A small network was shown many inputs. Here are its activations along a few directions, one row for each input.
Each table varies a few parts of the input and shows all the possible inputs, shuffled.
A made-up example of a description, with smaller parts first: values(2) and (point or line(11) or (ring(5) and line(6))).
Shared parts are said once, and a part with two or three values counts as separate values.
(in the rows, 128 means zero)

Other details of the inputs vary at random and push rows far along two fixed directions, the same in every table; ignore that.

Rows:
r1: [116 167 136 139 118 126 116 164 128 114 111 151 133]
r2: [119 160 120 149 123 132 115 165 130 114 113 159 127]
r3: [142 168 131 122 101 142  80 134 139 114 131 143  95]
r4: [130 166 121 148 125 148 144 163 132 112 114 129 116]
r5: [115 161 137 136 103 148 133 165 135 115 121 146 130]
r6: [156 161 111 106 123 159 128 146 111 105 129 144 118]
r7: [ 65  61  86  68 127 128 112 122  76 219 173  30 119]
r8: [136 162 117 105 124 159 116 144 120 103 148 158 125]
r9: [120 169 141 134 111 130 131 168 131 123 122 153 131]
r10: [133 152 140 124 144 175 103 151 127 123 125 152 114]
r11: [ 39  72  89  87 110  81 150 113  72 236 168  35 131]
r12: [162 167 121 121 105 141  97 142 133 125 118 129  87]
r13: [164  56 156 170 168  50 169  30 168 111  98 134 178]
r14: [204  49 168 144 171  86 156  27 169  76 116 145 157]
r15: [141 146 124 121 128 163 101 152 121  94 150 150 108]
r16: [163  62 172 162 164  43 172  27 168 112  97 127 184]
r17: [ 23  62  78  82 100 100 150 114  69 237 172  19 127]
r18: [112 158 126 138 119 146 133 168 141 112 122 146 117]
r19: [119 153 119 147 116 143 126 166 132 118 126 158 119]
r20: [178  51 170 138 179  99 151  37 159 126 104 129 155]
r21: [140 153 137 119 135 170  95 158 132 109 140 137 127]
r22: [137 161 115 157 122 145 136 160 122 117 118 141 118]
Description of these inputs: values(2) and (point or line(4) or ring(6)).
Question: The inputs of r18 and r4 match in every part but the values(2) part. If r2 is changed in the same way as r18 into r4, which row does it become?
Answer: r13
Question: Change only the values(2) part in r7. List by row number the other rows that result.
Answer: r21

Rows:
r23: [147 172 118 132 123 160 114 163 116 120 116 126 109]
r24: [142 162 120 128 132 175 124 167 113 115 127 135 114]
r25: [136 161 115 119 123 160  89 158 120 105 139 159 104]
r26: [111 170 127 144 118 148 124 179 127 118 114 149 125]
r27: [121 179 120 140 104 138 130 173 122 118 117 146 115]
r28: [ 84  47 112  98 147 102 142  84 103 189 150  65 136]
r29: [235  79 200 181 182  83 163  27 205  63  81 174 174]
r30: [131 168 133 101 115 163  89 158 125 115 143 152 113]
r31: [ 92  51 102  91 135  99 144  84  93 185 159  59 136]
r32: [135 162 127 116 109 165  90 157 136 107 142 147  98]
r33: [ 71  64 109 107 122  74 152  91 111 180 155  79 147]
r34: [ 57  63 112 112 120  76 138  97 108 202 149  71 139]
r35: [145 168 112 124 117 162 121 164 111 122 121 130 103]
r36: [200 102 192 187 159  63 168  40 204  64  81 178 180]
r37: [114 173 121 141 114 151 132 176 125 116 125 150 126]
Question: What do these inputs look like to the network?
Answer: values(3) or (values(2) and ring(6))
Question: What sort of input is r32?
Answer: values(3)
Question: Change only the values(2) part in r31. List by row number the other rows that result.
Answer: r33
Question: A walk changes only the ring(6) part. It starts at r29 and steps to r23. List the rest of the walk in order.
Answer: r35, r31, r24, r28
